A small network was shown many inputs. Here are its activations along a few directions, one row for each input.
In each table, some parts of the input vary, and every possible input appears once, in random order.
A made-up example of a description, with smaller parts first: one of 6 places along a line, together with either a single point or one of 11 places along a line or (one of 2 separate values, together with one of 8 places around a ring).
Shared parts are said once, and a part with two or three values counts as separate values.

Other details of the inputs vary at random and push rows far along three fixed directions, the same in every table; ignore that.

A family of inputs:
x1: [-13 -29 -25  36 -23  -9  27   9  60 -31 -22   5]
x2: [-20  45 -14 -30 -26 -12  24  27  14  -4   8  31]
x3: [ 36  19   9 -55  -5  22 -22  -6 -36  -4  14 -30]
x4: [-22  35  -8 -66 -36 -11  24   3  32 -15 -24  -5]
x5: [ -5 -60  15   7 -13  30   9 -17  16  12 -50 -22]
x6: [  7   7  -8  42  20  13 -17   1 -29  -6  12   7]
x7: [-24 -33  -8  16 -33 -10  40   2  58  15 -33  16]
x8: [ 21  24  29 -38  59   7 -45   0 -12   7  45  16]
x9: [ 23  -7  10  22  16   1  -6   0 -41  24  34   3]
x10: [ -1  23 -25 -67 -48 -10  18  16  39 -24  15  -5]
x11: [  6  -9   4  12  12   8 -26 -14 -19 -11 -23 -32]
x12: [  9   7  -9  39  21   8 -15  11 -29   0  10   2]
x13: [-11  49 -38 -50 -37   1   9  23  42 -34  -1 -15]
x14: [-12  -3 -12  56  16 -61  31  -4  -6  36  42  41]
x15: [ 29 -30  12  -4  -1  25 -21 -11 -31 -13   6 -10]
x16: [ 16  -5  -1  10  16  30 -19 -13 -22   1 -14 -37]
x17: [-13  84  -8  -9  60 -25 -21  23  23   5  55  43]
x18: [-10 -23  19  55  23   9   7   3 -37  11   5  31]
x19: [  3  40  26 -53   7  21 -29  -9 -58  -6  -9 -20]
x20: [ -6 -59 -18  18 -35 -25  42 -10  68  11 -13   2]
x21: [  9 -82  23  18 -17  -4  -7 -25  18  -7 -32 -26]
x22: [-19  49 -12 -69 -31  -9  24   5  23  -8 -14   0]
x23: [-14  29  -9 -58 -44   6  27  18  41 -10 -17  -2]
x24: [-35  13  10  -8  28 -22   8  14  69  16  10  56]
x25: [ -9 -56  18  29   2  32  -5  -2 -14  14 -28  -5]
x26: [ 25  36  -5 -32   4  32 -28  -2 -26 -13  -7 -39]
x27: [-14  58 -28  40  26 -41  16   7 -17  22  37  27]
x28: [ -9 -27  30 -25 -19  19 -12 -14   1 -14 -46 -26]
x29: [ 15 -39   3  49  15  26 -14  -3  -9   7 -19 -26]
x30: [ 26 -54   6 -18 -22  21  -8  -2   7 -18 -19 -24]
x31: [ 22  28   5 -25  17  -6 -12 -10 -52  12  31  -7]
x32: [-13   4  -9  36   3 -59  22  -3   0  23  37  36]
x33: [ 30 -12  16 -10  10  21 -18  -3 -46 -19  19 -10]
x34: [  5  34  -3  31  41  -7 -18  -6 -54  12  19  -7]
x35: [ -3 -52  16   6 -17  35  -2  -8   6 -11 -41  -3]
x36: [-31  -7 -14  94  13 -56  19   0  20  19  13  33]
Description of these inputs: one of 3 separate values, together with either a single point or one of 11 places along a line.
Changing only the choice among 3 separate values turns x18 into x1. The same change can be made to x19. Which row results?
> x11
Start at x33 and move only the place on the line of 11, one step at a time. The first step leads to x15. Which rows follow, in order?
> x30, x10, x9, x3, x20, x31, x14, x32, x21
Which other rows does x12 become when the choice among 3 separate values takes its other values? List them by row number.
> x2, x30

A family of inputs:
x37: [-13 -17 -16  11 -22 -33  32   4  54   3   4  24]
x38: [ 10 -11   5 -50 -19  40 -16  -1  18 -32 -40 -38]
x39: [ 11 -14  18 -19   9  15 -18 -12 -16   0 -12 -20]
x40: [ 15 -28  12  46  32   9 -20 -10 -29  12   6  -3]
x41: [-16 -10 -23  21 -20 -25  28  12  57  -5   1  20]
x42: [-16 -33  -8  94  24 -24  17   5   6  29  16  42]
x43: [  7   9  23   4  27  18 -21  -4 -51  16  11   2]
x44: [-16  54  -8 -32  -5 -26  13  10   7   3  23  23]
x45: [ -2 -20   0   6   1   0  -2  -6  22  -4 -20 -12]
x46: [ 10 -36   5  23 -15  10   5 -12 -32   7 -16 -19]
x47: [ 12 -13  11  42  39   5 -23 -10 -39  18  13  -3]
x48: [  9  15   8 -45  -1  26 -23  -6  -4 -20 -22 -32]
x49: [-11  70 -13 -57 -17 -13  15  19   8 -10  25  20]
x50: [-10 -16 -10   7 -19 -20  25   7  41  -1   3  20]
x51: [ 17  42  15 -17  33   4 -27  -3 -64  13  38   0]
x52: [ -8  64 -11 -25   0 -19  10  19 -13   4  44  33]
x53: [ -7 -18   1   8  -3   9   0  -1  20  -3 -23  -6]
x54: [ 10 -40  -9 -16 -46  24   6 -11  16 -29 -52 -50]
What do these inputs look like to the network?
> one of 2 separate values, together with either a single point or one of 8 places around a ring
Changing only the choice among 2 separate values turns x52 into x42. The same change can be made to x51. Which row results?
> x47

A family of inputs:
x55: [ 15 -33 -14 -54 -72  -9  35  -2  65 -24 -17 -25]
x56: [  0  27 -10 -79 -39 -11  19  12  24 -13  23  13]
x57: [ 23 -85  37  47  49  -5 -28 -27 -19  26   7   0]
x58: [  1 -20 -35  32 -44 -43  42   9  44  -1   8   8]
x59: [  4 -26  -5  28  -7  29  -3   1 -12 -21 -29 -24]
x60: [-24  74 -29 -61 -36   5   6  21  41 -40 -25 -17]
x61: [-13  31  31   7  45  18 -33   3 -40  20  11  21]
x62: [ 15  52 -18  -8  24  21 -27  14 -30 -15  24 -11]
x63: [ 30 -40  19 -52 -13   4 -17 -24  -2 -14  -3 -34]
x64: [-24  30   0  21   4 -45  40  16 -14  30  55  72]
x65: [ -8  68 -10 -17   6  16  -7   3 -55  -3  -4 -27]
x66: [-49  -2 -38  64 -33 -37  49  15  51   3 -17  25]
x67: [-27 -17  14 -55 -25  -3  22  -3  54   2 -46   0]
x68: [ 17  55  -7 -51 -28  20  -4  12 -52 -26   6 -17]
x69: [ 14  44   9 -35  31   1 -27  12  -1   0  41   9]
x70: [  4 -20  20 -36 -39  31   0 -13 -26  -6 -35 -29]
x71: [  1 -26 -22  80  16   1   2   2 -19   9  13   4]
x72: [ -3 -20   1   7 -34  16   4  -5 -23  -6 -39 -24]
x73: [-10  33  31 -53  13  14 -19   4 -34   7   6  11]
x74: [ -6  32 -37  69  11 -46  23  19  -3  14  54  26]
x75: [ 25  15  -8  19   7  11 -14   2 -75   7  29  -5]
x76: [-14  79  -9  -9  23   9 -11   7 -37   3  -1 -10]
x77: [ 10 -81  47   1  17  41 -19 -12  -8   2 -36  -6]
x78: [ -4 -33 -33  60   4 -34  12  -6  59 -10  -6  -4]
x79: [-49  -1 -17  47   3 -34  36   4  75  20 -30  34]
x80: [ 28 -60  19  24  31  34 -41 -14  18 -10 -28 -34]
x81: [  9  42  11 -34  24  36 -32   8 -14 -24  -6  -7]
x82: [  3 -51  10  28 -18  25   3 -21 -34  12 -58 -38]
x83: [-44 -32   0  27 -34 -43  51   3  47  26  -6  48]
x84: [-27  42   3  39  36  -8  -9  10  -9  18  12  34]
x85: [  3   0 -18 -64 -27  29 -10   6  81 -45 -37 -25]
x86: [  3 -30   0 -44 -62  15  32  -2  30 -24 -33 -13]
x87: [ 11  17   9   4  16 -33   6   6 -34  30  64  33]
x88: [ 32  29   0 -31  -3 -15  -8 -14 -52  -1  44 -13]
x89: [ -9  42 -22  64  50 -60   2   5  17  22  61  49]
x90: [ 15  26  17 -63  17  17 -23   7 -24  -2  29   8]
x91: [ 21  17   2  -7  -2   8  -1  -3 -60  14  39   8]
x92: [-20 -22 -15   1  -9 -13  17  11  87  -3  -4  31]
x93: [ 41 -60   2  14 -11  12 -21 -27 -28 -15 -23 -54]
x94: [-40  -9   3   1  -3 -13  23   1  68  15 -33  20]
x95: [ -5  68 -23 -48 -14  15   0  22  17 -41  -4 -10]
x96: [  0 -16  17 -31 -31  21  14 -19 -24   8 -38 -28]
x97: [ -7 -21  30 -36 -11  15   4 -17 -20  15 -31 -14]
x98: [ 14 -61  24  71  61  -9 -31 -22  -1  25  13  10]
x99: [ 24 -84  38  18  30  18 -25 -15  -4  16  -5  -9]
x100: [-26  44  -5 -13   6 -18  16  23  43  -1  21  50]
x101: [ 27 -52   7  76  45  24 -34  -8 -24   7  -4 -27]
x102: [ 17  37 -25  32  24 -24 -14  -1 -42  -5  42 -12]
Changing only one part turns x89 into x102. The same change can be made to x80. Which row results?
> x74
Changing only one part turns x82 into x97. The same change can be made to x72. Which row results?
> x83
What do these inputs look like to the network?
> one of 6 places along a line, together with one of 8 places around a ring
Which other rows does x99 become when the place on the line of 6 takes its other values? List them by row number.
> x57, x67, x73, x77, x90
Start at x86 and move only the place on the ring of 8, one step at a time. The first step leads to x64. Which rows follow, in order?
> x77, x100, x81, x95, x59, x68
Which other rows does x92 become when the place on the line of 6 takes its other values? List them by row number.
> x61, x69, x94, x98, x100

A family of inputs:
x103: [-13  53  -3  -8  11 -16   8  18  -9  10  41  44]
x104: [ 12 -38   5   4 -11  18   4  -8  -7  10 -20 -17]
x105: [ 19  -6  18  39  56  24 -31 -13 -48   9   2  -6]
x106: [ -3 -50  -7  74  12  -4  10 -11  -2  10 -15  -3]
x107: [ -3 -60  19  37  -3   5   1 -15 -16   4 -26  -7]
x108: [-27 -16 -22  64   9 -32  21   6  48  14   4  35]
x109: [-14  35 -15  17  -3 -36  29   6  -8  30  35  28]
x110: [ 11  25 -13 -46  -9 -28   2   8  37 -17  36  12]
x111: [ 15 -39  35   6  29  28 -33 -21 -28  16 -21 -22]
x112: [ 17 -65  20  39   9  33  -7 -14 -35  17 -19 -15]
x113: [  8 -31  15 -51 -15  31 -12 -12  31 -10 -39 -37]
x114: [-23  28  -7  47  11 -51  24   3 -27  33  40  45]
x115: [-15 -31 -13   4 -44  -9  35   5  45  -8 -19  12]
x116: [-15  39 -23 -25  -6 -14  14  11  46 -20   3   5]
x117: [ -3  17 -26 -39 -41   2   8  13  36 -31 -22 -26]
x118: [ 11 -40  -9 -24 -35  34 -11 -12  26 -34 -54 -52]
x119: [ -5   0 -17  14 -25  -6  10   9  25  -9 -10 -10]
x120: [ 26  36  23 -47  12  28 -35 -13 -78   3   7 -35]
x121: [-33 -22   3  64  17 -43  25   4  23  25  13  53]
x122: [ -2 -44  22   7   4  17  -9  -6   8  -5 -25   2]
x123: [ 23  34  23 -12  39  41 -54   2 -59  -5  13 -29]
x124: [  9  86   0 -93   1  19 -14  18 -22 -14  30   0]
x125: [  0 -14  32  40  49   1 -26 -13 -52  29  12  13]
x126: [-10   7 -19 -41 -30   2   4  14  69 -32 -29 -18]
x127: [ 37 -25   2 -50 -23  13 -16 -10   1 -30  -1 -39]
x128: [  6  96 -23 -28   7 -14   4  11 -37 -11  38   7]
x129: [ -3  35   1  12  32 -13   2  11 -24  32  40  35]
x130: [-25 -10 -20  -4 -52 -31  46  10  58 -13 -14  24]
Changing only one part turns x123 into x119. The same change can be made to x116. Which row results?
> x106
What do these inputs look like to the network?
> one of 2 separate values, together with either a single point or one of 5 places along a line or one of 8 places around a ring
Which other rows does x117 become when the choice among 2 separate values takes its other values? List them by row number.
> x126

A family of inputs:
x131: [ -8  33 -22 -47 -22  -6  12  12  41 -26  -7  -3]
x132: [  7   4  13  -4  17  10 -14  -1 -35   5   8   0]
x133: [ -1   6 -10  75  16 -29  27   0 -50  36  33  23]
x134: [-14 -33 -13 -29 -44  -7  27   0  74 -13 -30  -5]
x135: [ 10  -7  14 -17  -1  21 -14  -3  -9  -6 -15 -15]
x136: [-21 -12 -17  85  24 -47  26   3  21  31  25  49]
x137: [ -3 -84   9  40  -9   5   7 -10  41   8 -40 -10]
x138: [ -7  51 -13 -37 -14 -26  13  12  18  -8  21  15]
x139: [-11  53 -13 -26  -5 -31  17   8   5   3  36  29]
x140: [ 14 -14  -4  39  -1   3  -1  -1 -43   6  17   1]
x141: [  4 -40  11  22  12  19 -12  -8  -1  -3 -21 -14]
x142: [  5  35  -3  -8  16   8 -12   4 -19  -1  12   3]
x143: [-21  13 -21  -8 -26 -29  27  14  58  -4   4  17]
x144: [  7   6  14  -4  15  15 -12  -6 -34   9   8   2]
x145: [-22  -9 -16  30 -13 -40  31   5  54   6   6  29]
x146: [ -1 -38  -8   7 -38  12   7 -12   2 -14 -45 -37]
x147: [ 11  -6   8 -15   6  17 -19  -8  -4 -12 -11 -21]
x148: [  1  -9  13  36  28  -2  -8   0 -33  18  13  14]
x149: [-12  56 -20 -24  -6 -21  10  17  18  -3  27  15]
x150: [  4   8  13   1  22   8 -11  -3 -42  10  17   7]
x151: [  8  18   7 -48 -13  23 -14   1   4 -22 -14 -23]
x152: [  9   6  14 -10  10  16 -15  -3 -28   4   1  -3]
x153: [  8  17   5 -41  -5  12 -12   2 -10  -5   2 -12]
x154: [  6   7  13  -7  15  14 -18   0 -26  -4   3  -9]
x155: [ 12   3  14 -12  13   8 -17  -7 -27   2   6  -6]
x156: [  0 -62   8  30  -4  19  -2 -11  30  -3 -40 -15]
x157: [ 15  -3   4 -27   5  29 -24  -4  -5 -13 -16 -30]
What do these inputs look like to the network?
> either one of 3 separate values or (one of 4 separate values, together with one of 6 places along a line)
Which other rows does x148 become when the choice among 4 separate values takes its other values? List them by row number.
> x135, x137, x138
Which other rows belong to the same alternative as x146? List them by row number.
> x133, x140
